A small network was trained on made-up records. Each row is its average activation on records with the value named, seen along a few directions.
Values that are neighbours, or in one group, have similar rows; names and order tell nothing.
(in the rows, 500 means zero)
Strong random noise was added to every row along 8 fixed directions; ignore it. To show where, here is one row again and again, with new noise each time:
[476 538 635 500 536 462 403 462 510 599 453 516 425 571 325 313 387 378
 437]
[466 476 400 408 600 664 679 569 394 412 646 358 406 278 463 581 515 576
 554]
[360 379 414 451 567 487 441 548 663 599 469 521 367 426 456 491 454 423
 489]
[453 520 485 535 331 423 574 519 590 503 401 445 671 536 615 600 648 370
 555]
[419 613 474 742 528 275 605 525 479 243 434 617 467 560 438 350 527 360
 421]
[585 572 500 465 498 471 559 580 420 458 553 490 481 487 336 475 440 528
 441]
[438 763 723 517 540 430 571 555 572 554 472 446 547 510 237 410 359 264
 476]
[530 415 616 628 330 460 479 253 247 456 360 443 636 674 526 289 660 359
 495]
[515 712 590 414 445 485 519 696 732 609 514 468 542 494 499 637 453 460
 526]
[389 289 366 453 533 592 486 448 502 528 502 441 389 405 605 486 574 500
 543]


Values of V:
v2: [512 302 417 442 557 632 510 499 384 540 603 414 492 361 405 595 441 623
 532]
v10: [481 381 612 586 469 487 438 354 412 446 411 607 451 546 433 495 652 498
 483]
v3: [452 420 419 458 650 495 520 591 583 551 503 538 448 417 420 564 345 471
 463]
v1: [534 561 397 440 449 458 622 515 520 488 504 498 604 479 536 540 472 430
 513]
v4: [552 381 442 413 447 491 395 488 495 609 488 500 458 542 465 430 468 535
 465]
v8: [291 472 501 405 524 685 667 501 623 606 554 269 570 212 466 719 550 389
 654]
v6: [421 514 693 662 588 642 523 427 345 404 505 434 439 514 570 434 540 472
 591]
v11: [381 406 400 568 502 342 486 401 558 519 442 577 547 489 377 462 503 418
 449]
v7: [353 555 595 489 587 499 406 554 857 632 433 646 394 459 600 608 450 408
 516]
v12: [349 336 283 392 580 507 508 363 527 606 516 383 614 380 525 522 452 477
 558]
v9: [614 635 465 418 455 488 535 357 364 495 518 360 783 618 633 465 515 527
 573]
v5: [502 452 417 477 646 578 557 509 438 429 552 519 504 396 482 583 432 549
 497]
V is arranged as a network in which each value has 3 neighbours.
List every value one step from v2, in the order listed. -> v8, v6, v12
List every value one step from v7, in the order listed. -> v10, v1, v5
Each value of V is a pair of two hidden parts, and every pair occurs once (6 first parts, 2 second parts).
v9 and v10 share the first part; v9 and v5 share the second. Which value has the first part of v5 and the second part of v10? -> v7
v8 and v2 share the first part; v8 and v11 share the second. Which value has the first part of v11 and the second part of v2? -> v12

Values of W:
w2: [639 594 681 484 457 509 333 533 563 604 512 605 458 604 489 543 506 681
 472]
w12: [462 679 579 438 437 428 325 383 660 677 486 460 520 644 659 254 397 414
 491]
w10: [526 523 407 528 514 485 636 531 442 401 541 509 576 475 611 565 521 530
 525]
w11: [497 737 618 637 612 489 494 722 649 384 574 595 325 525 557 500 407 566
 489]
w1: [619 455 457 494 520 513 430 523 350 429 563 550 307 544 478 354 468 638
 403]
w6: [451 495 432 526 472 573 594 445 447 397 528 456 433 398 642 492 636 524
 545]
w5: [410 703 967 556 537 687 469 416 537 628 406 391 604 517 421 528 505 294
 631]
w8: [520 441 534 485 588 571 548 415 334 450 547 478 508 420 323 512 467 544
 500]
w4: [189 150 525 569 598 714 443 403 590 590 413 424 389 325 616 631 628 412
 673]
w3: [414 523 314 439 532 414 570 549 608 491 532 402 563 468 529 480 440 408
 508]
w9: [412 515 568 520 549 577 608 559 500 507 476 406 513 434 441 528 470 337
 532]
w7: [421 433 403 480 591 606 634 409 440 358 545 484 408 350 612 553 663 527
 557]
Each value of W is a pair of two hidden parts, and every pair occurs once (6 first parts, 2 second parts).
w12 and w6 share the first part; w12 and w4 share the second. Which value has the first part of w4 and the second part of w6? -> w10
w3 and w1 share the first part; w3 and w2 share the second. Which value has the first part of w2 and the second part of w1? -> w7
